Each row below holds a small network's activations on one input, seen along a few directions.
In each table, some parts of the input vary, and every possible input appears once, in random order.
A made-up example of a description, with smaller parts first: one of 8 places around a ring, together with either a single point or one of 9 places around a ring or (one of 2 separate values, together with one of 6 places along a line).
Shared parts are said once, and a part with two or three values counts as separate values.

Other details of the inputs shift rows strongly along two fixed directions, in all tables alike. That doesn't count.

Table:
row 1: [ 10  14  -3 -11  -2 -18   3   5   3   0   5  48]
row 2: [ 24  -1 -27   8   9  -5  27  -8 -18  -3   2 -18]
row 3: [  8   6  -1  -7   2 -23  10   6   6   3   0  48]
row 4: [-25  -6  37  -2  -3   0 -21  12  30  10   1  33]
row 5: [ 23   4 -30   0   3   1  22  -7 -23  -8   4 -17]
row 6: [-12  -4  17  -8  -2  12 -14   0  10   4   0  -6]
row 7: [ 12   6 -16   3   8 -10  14  -4 -11  -3   0   6]
row 8: [ 19   2 -30   8   9  -5  23 -13 -19  -6   5 -15]
row 9: [-10  -4  15  -4   1  12 -16  -2   9   8   0  -8]
row 10: [-12  -3  18  -7   0   9 -17   4   7   2  -4  -5]
row 11: [  7  10  -1  -7   1 -19   8  -1   7   1   0  51]
row 12: [-13  -6  11   4  -1  13 -18   3   6   2   5  -6]
row 13: [ 25   2 -26   8   9  -9  26  -5 -18  -5   4 -20]
row 14: [  4  13 -10 -13 -23 -28   2  -2   6   9 -13  43]
row 15: [ -6  -4   6   6   1  18 -11   5  -5  -5   3 -35]
row 16: [ 20   5 -31  -1   5  -1  21  -4 -25  -8   4 -16]
row 17: [ -7 -12  10  10   3  14  -2   3   0  -2  -2 -33]
row 18: [ 14   7 -20  -1   4  -5  10  -1 -14  -2   4   5]
row 19: [-26  -1  38  -4  -5   3 -23  10  25   2  -4  32]
row 20: [ -5  -6   5   4   6  16 -14  -2  -4   3  -3 -35]
row 21: [-10  -6  14  -2   1  10 -19  -2   8   5   0  -7]
row 22: [-11  -7   6  12   6  17  -6  -4   0   1   2 -34]
row 23: [ 11   6 -16  -1   6  -8  17  -3 -11  -7   0   4]
row 24: [-17  -4  16   2   1  10  -8   2   9   0   1  -7]
row 25: [ 15   3 -12  -1   4 -12  20   1  -7  -6   2   3]
row 26: [ 13   1 -15  -3   3 -10  25  -3  -5  -2   4   9]
row 27: [  7  11  -6 -12  -3 -14   6   2   5   4   7  50]
row 28: [-12  -9   6  10   4  15  -6  -3  -1  -5   1 -32]
row 29: [ 21   9 -16  -9   4 -11  10  -6  -9   0   2   9]
row 30: [ -1  14  -9  -4 -21 -30   7   1   7   5 -12  47]
row 31: [-14  -6  12   0  -3  13 -15   4   6  -1   4  -6]
row 32: [-13  -1  19   4   1   7 -11   5   7  -4  -1  -8]
row 33: [-10  -7   4   4   0  21  -8   1  -3  -2   5 -34]
row 34: [-13  -9   0  17 -17   3  -6   2   1   5 -14 -39]
row 35: [-22   0  34  -4  -7   6 -30  13  23   7   0  33]
row 36: [ 16   4 -18 -11   2  -8  14 -10  -9  -2   2   9]
row 37: [ -9  -4  17  -5  -1  12 -15   0   7   2  -4 -10]
row 38: [ -3  -7   6   4   4  18 -13  -5  -2   3  -3 -35]
row 39: [ -9 -15   7  11   3  14  -3   1   1  -3   1 -35]
row 40: [ -7  -4   8  13   7  13  -9   0  -2  -3   0 -35]
row 41: [  2  14 -13  -7 -25 -25   2   4   4   6  -9  45]
row 42: [-25  -5  39  -4  -4  -2 -21  17  26   4  -4  32]
row 43: [ 18   8 -14 -10   3  -8  12  -5 -10  -4   1   1]
row 44: [ 22  -3 -29   8   8  -7  26  -9 -16  -4   5 -16]
Description of these inputs: one of 4 places along a line, together with either a single point or (one of 2 separate values, together with one of 5 places along a line).
Question: The inputs of row 32 and row 25 match in every part but the place on the line of 4. If row 11 is changed in the same way as row 32 into row 25, which row does it become?
Answer: row 2
Question: Which other rows agree with row 37 in the place on the line of 4? List them by row number.
Answer: row 6, row 9, row 10, row 14, row 20, row 21, row 29, row 36, row 38, row 43
Question: Change only the place on the line of 5 in row 19. List by row number the other rows that result.
Answer: row 23, row 24, row 28, row 32
Question: Which other rows agree with row 33 in the place on the line of 4? List them by row number.
Answer: row 1, row 5, row 12, row 15, row 16, row 18, row 27, row 31, row 35, row 41
Question: A walk changes only the place on the line of 5. It starts at row 26 and steps to row 39. List the rest of the walk in order.
Answer: row 17, row 42, row 25
